These are the activations of a small neural network, seen along a few directions. Each row is one input.
In each table, some parts of the input vary, and every possible input appears once, in random order.
Descriptions start from the smaller parts, as in this example, which fits no table here: one of 6 places along a line, together with either a single point or one of 11 places along a line or (one of 3 separate values, together with one of 5 places around a ring).
Shared parts are said once, and a part with two or three values counts as separate values.

A family of inputs:
x1: -47.4,-7.9,-31.7,15.3,-10.6,-63.2,15.7,22.5,36.4,-12.2,3.0,-10.5,29.2,13.3
x2: 58.4,-6.2,-1.4,-38.8,10.2,41.2,-8.5,31.0,-52.4,25.2,-1.4,28.3,5.9,-34.1
x3: -52.3,-10.6,-26.3,35.1,-5.4,-63.1,4.9,-7.8,42.1,-4.2,12.9,-14.3,14.9,19.6
x4: -55.2,-13.3,-18.0,41.0,-2.8,-61.2,-1.9,-27.4,49.4,-8.2,15.2,-15.0,11.3,18.2
x5: 71.6,16.3,3.3,-64.5,14.4,48.7,-7.2,23.6,-31.6,24.4,-14.4,34.3,4.1,-17.7
x6: -70.9,-11.1,-17.9,55.6,2.6,-56.6,-16.8,-47.7,58.3,-4.0,16.7,-13.6,4.2,22.9
x7: 15.7,5.9,24.9,78.7,3.8,36.2,-78.7,-54.7,-11.6,53.6,42.9,11.0,-42.4,-15.3
x8: 19.8,7.9,70.3,11.8,-30.9,97.5,-0.1,-33.0,-54.2,-4.8,-14.0,-34.9,-54.5,-0.4
x9: -42.6,-28.9,-38.1,-35.1,14.5,-69.3,54.3,22.9,-9.7,-33.8,-1.0,-2.9,50.5,-15.4
x10: 30.6,3.2,20.6,50.4,-6.2,36.2,-61.5,-24.1,-20.2,48.1,35.9,21.3,-29.8,-19.0
x11: 14.0,5.4,21.6,67.7,-0.9,38.6,-75.9,-42.1,-12.7,50.3,38.7,20.0,-36.8,-14.6
x12: 33.6,5.4,9.3,43.2,-7.5,34.7,-54.0,-6.6,-25.5,52.9,32.6,22.7,-25.6,-17.2
x13: 40.4,8.6,5.4,33.0,-10.5,33.2,-44.6,11.8,-29.4,49.3,25.4,19.2,-15.9,-23.8
x14: 74.2,24.9,23.5,-63.7,-3.4,69.2,13.1,31.9,-28.4,5.2,-36.2,13.4,-12.5,-8.3
x15: 38.9,7.4,2.8,22.0,-13.7,36.2,-41.0,23.8,-30.6,45.9,20.9,27.1,-9.8,-24.7
x16: -12.6,10.0,-4.4,-61.6,11.5,-30.8,69.4,34.4,39.0,-64.9,-38.6,-22.6,14.3,33.0
x17: 83.9,24.0,34.8,-77.6,-0.8,84.5,23.3,24.8,-34.0,-3.8,-43.8,12.4,-19.9,-3.4
x18: -67.1,-5.6,24.4,2.8,-23.9,4.4,54.8,-33.5,19.1,-74.6,-29.9,-60.4,-17.7,37.5
x19: -68.9,-10.6,-16.0,67.0,6.9,-58.7,-18.4,-60.8,60.0,-0.9,20.4,-20.9,-0.6,21.5
x20: -16.2,16.6,-3.6,-75.9,12.7,-14.3,76.9,25.3,31.8,-83.7,-57.8,-16.7,9.5,37.4
x21: -18.1,4.3,-25.5,-65.3,21.3,-49.4,46.1,22.7,35.5,-43.2,-23.5,-1.9,41.1,21.7
x22: -45.8,-6.7,-30.5,25.8,-8.2,-65.8,14.0,10.8,38.1,-9.0,7.0,-18.1,24.2,13.1
x23: -30.0,-17.4,-33.0,-39.9,12.0,-58.6,45.2,27.9,13.8,-40.0,-13.0,-8.0,41.1,2.9
x24: 46.1,-21.7,5.6,-27.0,14.8,30.3,-9.3,24.2,-83.2,32.3,2.1,30.0,15.2,-47.3
Q: What is each input in this table made of?
A: one of 2 separate values, together with either a single point or one of 5 places along a line or one of 6 places along a line
Q: Changing only the choice among 2 separate values turns x21 into x5. The same change can be made to x23. Which row results?
A: x2
Q: Change only the choice among 2 separate values in x13. List by row number the other rows that result.
A: x22
Q: Change only the place on the line of 6 in x22. List by row number the other rows that result.
A: x1, x3, x4, x6, x19

A family of inputs:
x25: -18.1,-3.8,-9.2,54.4,-11.4,-15.1,-25.4,-11.4,15.8,26.8,23.2,3.0,-7.2,-2.6
x26: 9.3,-3.2,20.8,-10.7,-8.0,34.2,10.7,-15.9,-23.4,-2.3,-10.4,-11.9,-13.3,-5.9
x27: -42.8,-15.4,-35.9,-9.0,14.8,-83.7,29.8,13.8,34.8,-24.1,2.0,-12.7,38.9,9.7
x28: 41.3,10.5,-17.6,-28.2,7.6,0.5,-13.7,31.0,-6.7,25.5,4.0,29.0,19.6,-10.9
x29: 22.5,2.1,19.1,-22.3,0.3,31.8,18.7,15.3,-31.4,-13.6,-11.6,0.5,-10.6,-7.1
x30: 4.7,-15.1,-5.4,11.4,0.1,2.9,-18.6,-3.7,-25.8,30.3,10.8,12.7,10.0,-21.8
x31: 18.1,-6.9,-9.2,-5.6,3.9,0.7,-15.3,27.5,-34.4,15.9,16.2,16.6,11.4,-24.9
x32: 41.8,16.4,7.9,-45.8,6.2,31.8,16.4,21.5,-2.2,-4.8,-28.9,11.4,-8.1,1.9
x33: -49.7,-2.4,-14.7,-29.9,-1.8,-36.7,53.6,3.9,35.1,-58.7,-29.2,-23.1,19.6,29.3
x34: -16.0,8.3,23.7,29.2,-22.2,18.2,-4.6,-18.7,15.0,-8.3,-1.2,-27.4,-24.9,19.8
x35: -3.7,13.0,24.9,17.2,0.9,23.6,-14.6,-37.0,9.7,-10.3,-0.9,-13.9,-26.4,17.0
x36: -7.4,-3.5,-4.2,39.3,9.6,-8.2,-37.1,-26.2,13.4,23.5,26.2,15.8,-8.8,-4.5
Q: What is each input in this table made of?
A: one of 2 separate values, together with either a single point or one of 5 places along a line
Q: Changing only the choice among 2 separate values turns x31 into x29. The same change can be made to x30. Which row results?
A: x26

A family of inputs:
x37: -7.7,25.9,0.8,-40.5,9.1,2.7,30.7,-10.0,44.4,-46.9,-40.5,-13.5,-7.7,38.5
x38: -52.8,1.2,-19.4,36.6,-9.1,-64.2,4.0,-18.4,65.3,-3.4,12.0,-19.2,11.8,29.8
x39: -20.7,-20.8,35.8,65.4,-33.5,39.4,-24.6,-28.0,-43.3,20.9,22.0,-29.1,-30.3,-17.7
x40: 66.3,26.8,7.7,23.8,-10.0,54.0,-63.8,16.2,-5.0,64.3,19.0,45.6,-27.4,-14.0
x41: 29.4,-1.1,18.5,-43.0,1.9,44.8,25.2,3.6,-35.4,-14.4,-20.0,-0.9,-6.3,-8.4
x42: 15.7,-15.8,-21.7,-50.4,24.8,-18.0,27.6,25.8,-25.9,-2.5,-8.5,20.6,36.1,-26.4
x43: -16.2,14.7,26.8,-28.7,6.2,13.5,44.9,-22.2,24.4,-67.2,-40.5,-23.4,-23.3,38.1
x44: -27.5,21.0,-3.8,-34.0,-5.4,-21.9,47.1,14.0,50.6,-54.4,-38.6,-19.4,10.9,39.4
x45: 25.9,5.0,12.8,42.2,-16.5,38.5,-40.7,-10.3,-20.1,46.4,20.6,10.6,-25.0,-15.0
x46: 9.4,-5.9,17.5,38.1,-5.9,34.1,-33.3,-34.8,-16.9,28.5,21.7,3.8,-26.0,-13.7
x47: 70.9,26.6,17.1,-48.9,12.4,51.1,-2.4,32.3,-24.4,7.2,-19.9,19.0,-10.1,-6.9
x48: 46.0,10.8,12.8,-38.3,-8.2,48.5,18.1,27.7,-37.7,2.5,-20.1,5.2,-6.2,-8.7
x49: -12.4,-26.9,-17.1,-41.1,18.8,-27.3,31.4,20.7,-32.5,-18.6,-8.9,7.5,37.2,-15.4
x50: -41.9,5.4,24.8,48.1,-5.1,13.0,-17.4,-67.6,40.1,-16.8,11.8,-25.0,-33.5,25.5
x51: -47.3,-15.2,-35.2,50.9,-6.6,-70.7,-8.6,14.6,26.3,7.5,38.7,-7.0,24.1,0.2
x52: 3.0,-8.6,31.2,-30.2,-4.9,38.2,31.6,-8.9,-52.7,-27.2,-18.4,-18.8,-10.6,-10.7
x53: -30.5,-12.1,-32.3,-24.3,-5.0,-59.8,47.9,49.4,10.2,-32.0,-3.4,-12.4,37.0,3.6
x54: -36.7,7.4,-6.0,42.7,-3.7,-34.4,-7.7,-26.2,68.5,-7.5,5.1,-19.8,-4.9,31.7
x55: 89.8,32.8,8.7,-58.1,-1.6,63.7,-4.2,54.9,-22.7,18.6,-22.3,41.1,-9.9,-7.4
x56: -31.1,-29.3,-20.5,37.5,14.6,-39.1,-27.0,-15.1,-14.2,22.2,30.0,14.4,19.5,-19.6
x57: 46.0,8.8,-22.0,-71.2,27.5,-14.0,5.6,30.5,0.2,1.9,-10.7,28.1,34.2,-6.8
x58: -27.0,-21.4,-25.1,-28.2,-5.4,-40.4,39.7,34.9,-19.6,-26.3,-11.4,-11.4,36.3,-11.7
x59: -44.8,-23.5,-27.4,50.5,-9.0,-51.6,-17.5,-1.9,-2.5,13.9,30.1,-5.3,19.9,-16.0
x60: 49.6,19.4,18.2,31.3,3.2,40.7,-60.5,-5.8,-6.7,52.0,20.8,24.1,-30.0,-12.8
x61: 22.7,3.0,-25.4,8.9,23.4,-26.3,-52.1,-6.7,18.1,45.4,27.3,34.8,13.9,-10.3
x62: -6.2,-19.4,-24.0,29.2,19.3,-30.3,-31.0,-10.6,-7.1,40.2,29.8,27.3,15.6,-30.3
x63: -15.2,-12.7,30.9,49.1,-12.9,27.6,-26.8,-46.7,-35.3,14.8,23.1,-14.0,-28.3,-14.8
x64: -19.0,19.2,3.0,36.7,5.0,-9.7,-21.5,-46.7,59.7,-0.5,1.9,-12.5,-22.8,37.4
x65: -32.6,3.6,-22.9,-37.8,2.5,-51.5,50.3,25.4,55.3,-47.5,-29.9,-15.9,17.5,34.6
x66: -5.0,-19.1,36.2,-16.5,-26.3,49.5,34.9,9.9,-61.2,-21.1,-21.0,-34.5,-11.7,-12.1
Q: What is each input in this table made of?
A: one of 2 separate values, together with either one of 4 places along a line or one of 5 places along a line or one of 6 places along a line
Q: Changing only the choice among 2 separate values turns x63 into x52. The same change can be made to x54. Which row results?
A: x44
Q: Change only the choice among 2 separate values in x45. List by row number the other rows that result.
A: x48
Q: Change only the place on the line of 4 in x65. List by row number the other rows that result.
A: x37, x43, x44
